Each row below holds a small network's activations on one record, seen along a few directions.
Here are examples, each followed by its value of one field, N.
Other fields move the rows too, some of them a lot.
(in the rows, 500 means zero)
Random noise pushes rows far along 2 fixed directions. That doesn't count. These rows show it; they differ only by the noise:
[397 437 351 484 447 479 630 434 506 527 543 569 476 605 592 465 340 457
 389]
[454 459 375 436 507 626 600 288 534 285 472 580 593 573 503 418 293 384
 392]
[284 407 618 454 635 471 647 510 264 701 659 445 407 412 658 646 331 450
 352]
[383 430 336 500 424 435 638 476 505 595 562 570 442 621 617 473 355 479
 389]

[607 586 469 453 453 655 397 356 635 219 392 509 547 507 343 390 399 474
 545] -> n7
[557 546 550 339 597 643 410 355 557 288 407 575 709 420 424 516 580 463
 546] -> n13
[367 410 583 523 534 347 578 610 249 818 772 487 391 487 675 576 558 547
 525] -> n14
[534 472 698 559 628 423 571 688 530 567 544 493 445 303 378 647 567 491
 510] -> n12
[404 516 415 483 348 482 582 685 468 453 438 634 320 564 400 549 500 570
 377] -> n10
[344 477 524 353 572 541 498 361 309 510 514 440 627 446 657 578 589 423
 474] -> n14
[594 468 746 437 681 688 553 496 473 407 489 474 493 302 461 592 562 484
 545] -> n4
[386 483 656 541 578 474 500 498 337 638 609 430 381 418 644 635 478 495
 511] -> n11
[567 430 463 538 381 370 382 610 525 783 580 492 501 502 520 605 646 576
 631] -> n13
[612 518 439 546 414 471 464 578 584 475 511 506 467 555 490 507 588 526
 454] -> n10
[459 423 606 528 485 270 557 744 311 834 717 461 322 593 635 560 621 608
 581] -> n1
[452 551 324 417 333 501 624 398 560 397 395 446 555 650 532 399 427 602
 531] -> n2
[443 441 764 387 804 759 514 367 318 349 490 301 542 269 504 653 529 374
 571] -> n4
[494 434 577 449 533 476 461 477 410 634 501 557 510 417 489 543 519 430
 531] -> n8
[437 517 615 507 552 486 630 524 558 415 503 624 424 365 389 526 364 480
 422] -> n8
[351 385 521 405 524 467 500 439 269 710 564 385 556 402 722 596 592 552
 535] -> n14
[519 545 457 508 500 445 509 574 464 582 477 523 532 500 485 497 436 610
 526] -> n15
[602 492 447 578 663 532 447 521 508 444 469 489 572 415 428 562 605 463
 576] -> n12
[326 410 478 500 466 234 528 611 485 803 590 540 338 514 655 540 480 588
 403] -> n8
[558 410 405 536 470 369 457 699 444 725 526 485 526 487 585 562 587 551
 587] -> n12
[241 521 867 502 777 601 599 494 183 532 589 324 431 280 510 617 378 482
 364] -> n6
[609 619 828 443 707 776 425 443 473 321 489 471 529 280 286 580 441 419
 464] -> n7
[383 512 461 572 476 501 592 550 490 510 547 657 247 469 348 517 530 691
 350] -> n9
[515 525 428 538 420 546 481 400 545 466 474 536 530 564 580 481 482 436
 500] -> n11
[593 459 425 465 481 539 490 561 620 568 510 529 486 550 561 493 688 474
 548] -> n4
[512 409 731 423 766 696 334 425 339 480 435 392 656 408 502 598 511 408
 526] -> n3
[372 434 680 439 592 574 414 385 270 517 553 376 517 340 619 612 431 417
 558] -> n11
[542 505 388 670 236 222 615 783 754 645 497 637 328 665 410 409 629 650
 551] -> n1
[697 520 345 548 597 659 402 371 647 236 328 580 601 517 324 421 540 460
 610] -> n3
[426 521 548 391 501 546 570 482 455 486 528 397 543 428 498 509 483 584
 535] -> n2
[461 603 634 572 762 528 513 528 406 523 534 461 476 340 392 613 488 552
 490] -> n15
[470 548 460 463 474 350 571 510 489 591 461 449 444 511 536 501 422 461
 481] -> n5
[541 612 600 458 518 616 621 497 629 294 449 503 552 386 341 474 477 567
 556] -> n2
[547 529 686 521 580 526 459 500 408 583 507 454 515 353 400 476 604 470
 521] -> n6
[374 522 748 568 610 462 662 573 417 518 600 540 332 262 412 547 433 572
 363] -> n9
[453 504 527 472 478 446 422 598 440 756 615 378 367 452 538 572 534 492
 489] -> n7
[552 577 605 398 662 665 462 396 454 240 409 488 653 365 426 460 321 434
 531] -> n5
[636 485 408 524 419 529 533 636 779 517 428 619 420 525 360 497 636 583
 647] -> n3
[440 609 666 544 771 482 532 561 397 529 528 435 416 322 496 611 432 515
 496] -> n5
[433 521 466 552 431 379 521 592 498 594 538 532 412 515 520 632 458 609
 501] -> n13
[425 522 507 516 515 455 437 564 530 629 490 505 567 631 536 486 513 567
 477] -> n15
[475 548 609 477 588 577 573 315 361 347 456 528 504 432 424 466 463 431
 393] -> n9
[491 639 493 415 514 612 523 385 545 315 393 533 559 552 475 416 573 463
 443] -> n6
[356 395 592 558 495 312 623 712 312 859 676 374 357 555 656 617 557 558
 456] -> n1
[616 525 388 567 373 438 469 618 614 546 523 521 455 587 494 512 615 533
 459] -> n10

Which value of N does each new row have?
[570 441 350 484 442 389 500 520 513 561 459 460 562 527 479 523 590 407
 531] -> n12
[353 432 480 501 478 437 586 558 419 719 556 560 443 567 655 541 385 521
 385] -> n8
[628 569 181 564 279 312 578 569 734 544 518 692 420 835 466 313 508 653
 563] -> n15
[459 512 548 448 576 589 464 519 364 338 507 486 592 480 432 500 520 396
 554] -> n1
[482 593 702 473 657 477 544 489 385 559 493 461 489 436 391 613 509 457
 460] -> n15
[501 530 567 391 604 628 526 266 433 265 392 580 600 465 407 494 392 313
 444] -> n8
[403 458 548 496 550 446 511 403 474 458 532 512 452 434 515 422 476 572
 364] -> n9
[604 557 715 419 667 600 433 415 480 388 426 481 593 345 345 514 490 390
 562] -> n5
[510 561 566 452 578 418 572 561 472 536 608 531 395 540 539 482 416 527
 531] -> n5
[585 421 590 438 642 540 382 415 555 402 416 471 553 432 406 506 536 474
 513] -> n3
[657 451 563 514 586 629 359 420 548 386 491 420 567 470 481 538 597 403
 643] -> n4
[575 463 569 517 563 407 488 581 411 736 459 466 400 503 476 620 618 462
 545] -> n3
[453 368 211 518 207 372 514 513 557 564 449 485 555 816 603 339 509 544
 552] -> n1
[449 544 903 346 888 729 444 290 359 201 479 376 580 164 359 531 349 402
 340] -> n7
[528 612 539 598 476 385 642 633 701 491 472 617 396 476 293 494 458 613
 460] -> n15
